A small network was shown many inputs. Here are its activations along a few directions, one row for each input.
Each table varies a few parts of the input and shows all the possible inputs, shuffled.
A made-up example of a description, with smaller parts first: one of 2 separate values, together with either a single point or one of 11 places around a ring or (one of 5 places around a ring, together with one of 6 places along a line).
Shared parts are said once, and a part with two or three values counts as separate values.
(in the rows, 128 means zero)

Other details of the inputs vary at random and push rows far along two fixed directions, the same in every table; ignore that.

A family of inputs:
r1: [ 87  75 157 107  57  45 137 146  90 149  46 140 151 171 114]
r2: [176 113 128 126 143 161  77 142 182  78 158 131 175 163 144]
r3: [116 179 110 135 164 174 133  99 106 144 184 154  57  20 112]
r4: [ 99  81 136 131  67  57 146 155  83 166  30 127 124 187 111]
r5: [151 107 123 123 163 177 118 140 179  92 134  93 192 173 108]
r6: [174 135 109 148 166 121 156 157 153 127 172  80 137 171 144]
r7: [191 110 141 132 121 162  84 129 186  76 168 151 176 159 154]
r8: [175 121 147 138 168 118 147  94 148  60 163 100 126 171 194]
r9: [115 192 101 141 175 203 147 116 126 163 167 135  36  41 113]
r10: [170 138 111 154 159 104 138 134 134 108 194  96 162 154 147]
r11: [161 136 133 152 164 136 142 163 166 128 148  63 151 154 151]
r12: [ 98 199 127 124 146 179 123  90 114 138 162 156  92  20 130]
r13: [168 112 114 123 136 162  91 135 191  81 150 112 179 162 133]
r14: [138 143 148 137 140 128 131 158 163 102 163  75 177 153 151]
r15: [ 52 112 119  88  99 192  91  80  89 180  51 202  60  62  74]
r16: [135 140 146 141 155 128 129 154 170 108 161  76 180 143 157]
r17: [ 93  91 139 112  58  34 136 117  69 145  65 159 170 171 132]
r18: [ 50 155 138 100  81 122 122  75  59 175  82 209  57  26  92]
r19: [120  75 116 116  77  46 165 156  76 163  57 148 107 187 106]
r20: [110 191 134 129 180 207 130 119 149 163 154 120  42  22 105]
r21: [108  82 111 132  69  32 146 131  53 143  79 158 138 178 116]
Each input here is: either a single point or one of 5 places along a line or (one of 3 separate values, together with one of 5 places around a ring).
- Change only the place on the ring of 5 in r1. List by row number the other rows that result. => r3, r18, r19, r20
- Start at r16 and move only the place on the ring of 5, one step at a time. The first step leads to r17. Which rows follow, in order? => r10, r6, r11

A family of inputs:
r22: [125 100 125 144 103  83 124 114 102 126 118 147 143 160 151]
r23: [161  81 118 112  95  85 120 160 130 131 105 141 156 195 124]
r24: [117 147 123 143 120 130 142 110 108 149 119 134  91 123 132]
r25: [151 142 125 146 157 130 124 124 141 109 184 113 169 127 150]
r26: [100 133 120 116  99 144 103 120 112 141 105 165 124  96 101]
r27: [139 154 110 124 149 183 104 136 159 126 173 137 110  89 117]
r28: [ 92 158 147 143 117 124 132 126 110 166 102 141  55  72 120]
r29: [ 95 138 141 126 150 174 136 119 129 155 101 136  82  97 103]
r30: [206 132 102 151 189 138 143 160 159  88 192  64 166 159 153]
r31: [105 134 127 117 125 153 114 123 127 132 117 136 133 105 113]
r32: [ 93 147 133 134 109 135 131  88  98 146 124 164  84  94 140]
r33: [ 89 129 137 113 107 143 112 101 109 142  77 150 121 103 110]
r34: [122 124 146 129 133 152 113 104 146 115 122 130 120 123 141]
r35: [131 123 128 127 128 141 122 116 144 141 114 147 103 129 118]
r36: [125 147 124 123 162 185 122 135 156 129 151 101 119 106 123]
r37: [127 113 132 123  91 131 101 110 124 123 117 183 112 110 124]
r38: [133 135 130 127 113 143 102 121 133 114 127 147 150 110 120]
r39: [127  75 117 120  81  78 119 163 115 129  87 141 164 198 119]
r40: [ 86 154 112 132 113 147 149 110  85 184 100 160  61  78 107]
r41: [180 173 117 140 188 171 162 153 170 103 203  77 131 107 150]
r42: [114  68 129 117  82  74 130 163 108 133  71 131 166 207 121]
r43: [ 82 116 133 106 112 129 118 102 114 139  65 141 124 114 117]
r44: [162 117 132 137 119  75 143 146 139  97 151  93 209 202 168]
r45: [176 133 127 134 168 165 127 157 175 112 172  95 149 150 138]
r46: [ 93 187 137 137 151 160 131 144 132 168 154 117  68  36 113]
r47: [100 168 123 127 132 145 138 105 116 159 148 134 113  82 119]
r48: [110 118 135 115 120 147 133 128 118 158  98 149 100 125 109]
r49: [156 132 121 128 121 141 102 148 149  98 158 125 170 134 121]
r50: [120 134 138 113 132 126 129 102 106 107 140 146  88 106 139]
r51: [126  84 144 126  95  97 122 124 128 110  90 145 151 176 141]
r52: [147 119 124 121 158 135 120 156 169  91 144  62 196 173 148]
r53: [170 214 132 167 211 194 137 169 195 116 227  58 103  64 145]
r54: [ 87 146 131 110 110 115 152 104  97 158 108 162 103  84 107]
r55: [ 93 112 125 110 103 124 114 124 112 142  80 134 137 130 111]
r56: [173 146 136 125 165 122 137 135 151  70 189  92 169 146 151]
r57: [147 143 121 121 148 141 140 113 124 108 152 114  85 100 135]
r58: [125 135 131 121  99 144  98 117 119 122 121 169 131  97 107]
r59: [109 157 140 119 131 139 138  98 115 121 143 153  86  91 149]
r60: [117 113 135 125  98 130 104 107 124 126 108 176 111 117 125]
r61: [125  83 142 126  88  98 117 120 125 120  91 157 144 166 137]
r62: [133 147 110 152 149 138 126 110 114 143 134 136  99 111 134]
r63: [159 136 135 133 166 167 133 147 164 118 154  84 139 152 132]
r64: [ 90 147 127 117 157 188 124 119 140 148 124 120  90  80 111]
r65: [156 140 135 135 144 155 111 136 162  93 156 108 175 134 137]
r66: [ 91 120 125 116 101 134 111 125 111 139  94 155 127 112 104]
r67: [ 94 123 127 108 110 103 144 107  89 144 105 160 104 100  94]
r68: [ 85 144 158 114 100 105 127 118  95 175  95 148 104  69 132]
r69: [171 150 115 126 155 168 106 124 176 123 174 138 114 107 131]
r70: [102 181 145 125 145 142 128 134 135 164 154 112 106  47 122]
r71: [105 132 104 139 123 131 133 117  79 177  98 155  84  97 108]
r72: [114 115 114 114 115 117 155 115  89 146  96 145  75  97 101]
r73: [ 83 106 145 118 111 133 121  94 116 138  73 154 103 119 130]
r74: [182  96 122 127 125 106 123 171 157 110 141 101 180 206 139]
r75: [156 186 156 148 184 174 121 137 177 107 218  78 118  71 178]
r76: [143 171 113 148 167 162 146 140 153 130 196  87 136 113 139]
r77: [126  87 132 124 101  61 129 122  85 118  99 145 160 172 126]
r78: [183 133 107 155 190 139 139 151 163  91 200  72 165 146 142]
r79: [105 137 142 132 152 166 134 104 145 140 108 127  87 108 115]
r80: [165 126 128 140 160 118 122 126 134  88 175 113 148 152 161]
r81: [146  64 133 123  66  11 164 159  92 113  60 121 168 247 150]
r82: [125  93 119 130 115  70 137 129 102 124 116 129 163 171 113]
r83: [168 114 120 133 131 127 117 138 165 115 142 121 144 162 134]
r84: [148 133 142 121 128  90 148 139 136  94 148 113 177 163 159]
r85: [100 139 119 121 120 124 159 126 110 150 123 144  97  95 115]
r86: [ 89 120 115 112 115 119 149 112  89 151 105 157  75  88  95]
r87: [178  93 116 152 129  58 140 161 144  99 156  71 238 228 149]
r88: [122  79 142 118  76  72 120 137 107 113  61 136 187 193 127]
r89: [127 121 133 128 130 141 125 117 142 134 112 138 109 135 120]
r90: [155 147 104 158 174 146 133 140 150 122 193  86 151 131 134]
r91: [133  76 141 127  93  81 135 133 122 134  65 121 148 210 123]
r92: [117 124 112 127 127 120 128 104  82 146 100 152  76 108 119]
r93: [130  73 128 120  90  82 124 167 118 127  90 122 170 209 125]
- Describe the family of inputs behind these rows. => one of 6 places around a ring, together with either a single point or one of 5 places around a ring or one of 6 places along a line
- Changing only the place on the ring of 6 turns r53 into r70. The same change can be made to r30. Which row results? => r82
- Which other rows agree with r32 in the place on the ring of 6? List them by row number. => r22, r34, r37, r50, r51, r59, r60, r61, r73, r75, r80
- Change only the place on the line of 6 in r27. List by row number the other rows that result. => r36, r39, r42, r64, r93
- Start at r43 and move only the place on the line of 6, one step at a time. The first step leads to r33. Which rows follow, in order? => r88, r65, r38, r58
- Change only the place on the ring of 6 in r81. List by row number the other rows that result. => r41, r54, r59, r84, r85
- Change only the place on the ring of 6 in r62. List by row number the other rows that result. => r22, r25, r71, r87, r90

A family of inputs:
r94: [132 100 123 125 111 106 121 115 107 122 102 149 128 149 119]
r95: [101 101 124 120  97 103 137 127 104 150  78 145 114 147 108]
r96: [137 167 131 123 163 188 111  93 151 115 179 144 112  69 127]
r97: [147 127 126 130 148 127 143 142 139 115 140  97 140 152 140]
r98: [116 101 129 122 103 115 123 131 124 144  83 143 118 148 115]
r99: [105 140 125 121 125 146 122 121 120 142 129 141 118  95 112]
r100: [103 149 120 121 142 157 136 111 115 152 124 142  78  78 115]
r101: [107 165 127 130 155 181 112  87 137 133 163 159  91  67 133]
r102: [140 134 136 131 144 122 134 137 142 106 141 100 154 139 143]
r103: [135 106 120 128 102 100 124 116  98 119 104 148 124 151 127]
r104: [141 144 140 140 141 118 134 136 141 109 153 103 145 135 149]
r105: [153 133 129 138 143 117 144 145 134 122 152 103 138 148 144]
r106: [100 152 128 131 119 129 127 108 103 158 129 153  91  71 116]
r107: [147 131 129 129 154 133 143 139 143 115 141  96 136 145 141]
r108: [162 117 134 115 122 117 128 132 149  90 153 138 154 143 146]
r109: [ 90 124 135 119 106 111 130 112  98 146  88 149 111 109 116]
r110: [123 106 120 130 105 116 124 141 119 144  93 145 125 146 108]
r111: [107 103 124 121 100 103 136 127 102 152  81 147 119 149 105]
r112: [146 129 133 128 135 141 112 144 153 113 139 113 161 144 135]
r113: [149 131 130 138 141 116 145 145 139 118 151 101 136 148 145]
r114: [101 102 122 116  96  89 141 127  84 158  72 151 111 145 111]
r115: [145 122 130 130 144 134 136 138 152 115 136  97 142 154 133]
r116: [123 111 133 124 116 132 121 129 134 139  99 133 117 143 120]
r117: [151 131 114 137 143 135 136 148 145 121 152 107 145 145 122]
r118: [118 143 137 122 137 169 109 119 147 130 133 129 120 100 128]
r119: [152 133 117 132 150 127 140 146 137 123 153 102 140 141 136]
r120: [136 127 134 129 137 135 127 139 146 107 141 103 161 145 136]
r121: [107  87 122 132  95  95 127 111  91 142  78 164 113 149 126]
r122: [142 133 120 132 136 134 126 145 143 114 156 108 161 135 126]
r123: [112 175 118 135 154 176 135 107 119 161 162 144  62  45 116]
r124: [113  94 135 119 101 101 117 111 109 131  99 158 143 153 123]
r125: [126 113 118 133 106 113 126 110  99 129 112 150 113 138 133]
r126: [141 127 139 127 138 148 114 138 159 109 135 107 155 141 141]
r127: [ 88 160 136 128 126 142 129 101 109 152 125 155  78  60 121]
r128: [159 139 127 127 131 130 124 117 143  97 158 130 155 140 145]
r129: [102 207 138 134 177 208 125  90 142 142 178 138  56   8 129]
r130: [143 126 133 127 133 142 113 143 157 111 138 109 158 142 140]
r131: [155 121 124 137 138 137 122 152 154 119 138 111 146 151 129]
r132: [106 140 136 123 132 155 125 116 129 130 123 131 117  97 120]
r133: [ 98 179 132 129 156 184 135  99 121 156 149 148  48  42 119]
r134: [151 133 124 134 126 116 123 123 139 101 153 129 157 158 155]
r135: [ 96 157 135 129 125 136 128 104 105 155 125 154  89  69 120]
r136: [120 103 128 125 106 115 122 134 121 145  84 146 122 149 112]
r137: [100 100 130 119  97 104 136 123 103 150  74 144 112 150 109]
r138: [102  99 113 121  89  83 142 129  81 162  75 153 111 141 104]
r139: [150 122 133 130 143 146 121 139 164 117 135 103 137 149 136]
r140: [136 132 128 129 138 138 128 138 148 109 147 103 158 138 135]
r141: [140 128 128 128 136 131 127 142 142 111 145 106 164 145 133]
r142: [152 135 125 139 143 120 142 147 136 125 161 103 134 139 144]
r143: [144 132 126 129 139 115 129 142 137 118 152 103 160 137 138]
r144: [132  84 128 115  91  77 119 134 101 109  98 154 125 167 125]
r145: [147 131 127 131 132 140 114 150 150 115 146 115 162 141 129]
r146: [140 132 130 130 140 117 131 138 142 110 145 100 157 138 142]
r147: [100 119 122 121 100  99 129 122  94 153  98 150 122 114 110]
r148: [ 99 100 121 121  88  95 136 131  92 158  73 156 114 147 102]
r149: [144 136 128 131 145 123 129 138 140 114 150 103 157 132 139]
r150: [149 133 137 137 145 120 147 143 139 115 144 100 134 150 147]
r151: [145 129 130 128 133 139 112 150 152 114 144 114 160 142 135]
r152: [146 140 133 139 137 112 131 140 138 119 162 104 149 129 147]
r153: [128 103 124 132 126 124 123 115 117 127 110 148 123 138 121]
- Changing only one part turns r113 into r127. The same change can be made to r116. Which row results? => r118
- Describe the family of inputs behind these rows. => one of 2 separate values, together with either a single point or one of 5 places around a ring or (one of 4 places along a line, together with one of 6 places along a line)
- Change only the choice among 2 separate values in r131. List by row number the other rows that result. => r151
- Start at r115 and move only the place on the line of 6, one step at a time. The first step leads to r137. Which rows follow, in order? => r95, r111, r148, r117
- Start at r107 and move only the place on the line of 6, one step at a time. The first step leads to r97. Which rows follow, in order? => r100, r114, r119, r138
